Each row below holds a small network's activations on one input, seen along a few directions.
Each table varies a few parts of the input and shows all the possible inputs, shuffled.
Descriptions start from the smaller parts, as in this example, which fits no table here: one of 5 places around a ring, together with either a single point or one of 11 places around a ring or (one of 3 separate values, together with one of 6 places along a line).
Shared parts are said once, and a part with two or three values counts as separate values.

Other details of the inputs shift rows strongly along three fixed directions, in all tables alike. That doesn't count.

A family of inputs:
x1: [  5   2  -3   7  -9   2   3   4  11   2  -5 -10]
x2: [ 0 -4 -1 -7  7 -8  2  0 -7 -6 -2  6]
x3: [ -2   2  10  -1   2  -4  -3   6 -11  -3  -1   6]
x4: [ 7 -5 -4  1 -4  3  3 -3 14  1 -5 -7]
x5: [ 10  52   3  -8  16  -5 -10 -53  -5  26  37  -7]
x6: [-5  0  2 -4  5 -8  5 -2 -4 -8 -5  7]
x7: [-5  1  9 -2 -2 -8  1  5 -8 -6 -2  4]
x8: [ -9  -9   3  -5   7  -2 -13  -5  -9  -7  -1   3]
x9: [ 6 -6 -8 -2 -4  3 -2 -3 15  4 -4 -3]
x10: [  0  -8   4   9  -2  11  -7  -8   8   0  -3 -14]
x11: [ -7   1   4  -3   1 -10   6  -2  -5  -8  -4   6]
x12: [  6  -3  -1   0 -11   4  -6   1  12   7   0  -6]
x13: [ 9  1 -5  5 -2  4  1  3 10  2 -8 -8]
x14: [ 7 -1  1  4 -3  6  0  0 12  2 -8 -6]
x15: [-1  3 -4 -3  8 -9  4  2 -8 -6 -4  4]
x16: [ 11   4   1   7  -6   5  -5   7   6   6  -4 -10]
x17: [-29  -5 -16  24   8  37  19   9 -11   8  25  13]
x18: [ -3   4   2  -1  -1 -10   1   7 -11  -4  -1   2]
x19: [-3  1  6 -3  5 -4  0  3 -9 -4 -3  6]
x20: [  0   3   1  -2   6  -7   0   7 -12  -4  -3   4]
x21: [ -4  -5  -2 -10   0 -12  -1  -1  -4  -6  -1   8]
x22: [  5  -3   1   3 -10   3   1   0  12   3  -1  -9]
x23: [  1  -2   8  -5   1  -6  -4   7 -12  -2   1   5]
x24: [  1  -2   4  -6   4  -6  -1   3 -10  -3   0   5]
x25: [  7  -3   2   3 -10   4  -1   2  10   4  -1  -9]
x26: [-17  -5 -14  10   1  33  11  15  -7  17  30  22]
x27: [ 0 -4  1 -9  4 -6 -7  4 -8 -1  0  8]
x28: [ -2   3  -4  -3   6 -11   5   1  -7  -7  -4   4]
x29: [  4  -4  -3   0 -10   3  -4   0  13   6   0  -5]
x30: [ 9 -5 -5 -2 -3  5 -6 -1 13  6 -3 -3]
x31: [ 4  2 -6  6 -7  1  5  1 12  0 -6 -9]
x32: [10 -5 -2  1 -3  6  0  0 11  3 -5 -7]
x33: [ -4  -3   7  12  -1  12  -6  -8  10  -1  -5 -13]
x34: [-6  2  7 -2 -1 -9  3  2 -7 -6 -2  4]
x35: [ -4  -2   1  -6   1 -11   4  -1  -6  -7   0   4]
x36: [-3  0  2 -4  7 -7  3 -1 -5 -7 -5  7]
Description of these inputs: one of 4 places along a line, together with either a single point or one of 8 places around a ring.
Changing only the place on the line of 4 turns x3 into x23. The same change can be made to x14. Which row results? -> x32
Which other rows does x16 become when the place on the ring of 8 takes its other values? List them by row number. -> x1, x13, x15, x18, x20, x28, x31
Start at x28 and move only the place on the line of 4, one step at a time. The first step leads to x6. Which rows follow, in order? -> x4, x9
Start at x17 and move only the place on the line of 4, one step at a time. The first step leads to x33. Which rows follow, in order? -> x10, x8

A family of inputs:
x37: [-4 -9 -7  6  0 18  0  9  1  7  7  5]
x38: [-10 -13  -7   5  -2  17   2   3   5   3   8   5]
x39: [ 11  -5   2   0   0  -3  -9  -7  13  -4 -17 -14]
x40: [-12 -12  -7   7  -1  17   8   1   7   0   5   4]
x41: [-13 -10  -8   9  -1  15  11   3   6  -2   2   4]
x42: [-8 -7 -4 10 -7 14 12 12  4  2  5  4]
x43: [ 19  -1  -6 -12 -11 -14  -2  -2  19   2 -11  -6]
x44: [  7  58   6   7  10  12  -3 -42  -5  34  44 -12]
x45: [ 13  -7   3  -3  -1  -2 -15  -5  11  -1 -14 -13]
x46: [ 11  -2   2   3  -1  -4  -6  -6  13  -6 -19 -15]
x47: [-3 -6 -5  7 -2 18  2 12  0  8  7  5]
x48: [-15   1   8  -9   7 -15   2   8 -28 -10   7  18]
x49: [-12   4   5  -6  13 -15   5   9 -30 -11   4  17]
x50: [ 13   6   4   6  -5  -7   0  -1  11  -4 -18 -17]
x51: [-10  -5  -7  13  -6  12  17  11   5  -1   1   2]
x52: [-14   0   8 -11   8 -14  -2   6 -29  -7   9  19]
x53: [ 16  12   5 -28   9 -43  -8  -7 -15 -10 -11   6]
x54: [ 12  -5   7  -3  -9  -5 -15  -4  12   1 -10 -13]
What do these inputs look like to the network? -> one of 2 separate values, together with either a single point or one of 8 places around a ring
Changing only the choice among 2 separate values turns x42 into x49. The same change can be made to x52. Which row results? -> x47
Which other rows does x48 become when the choice among 2 separate values takes its other values? List them by row number. -> x44
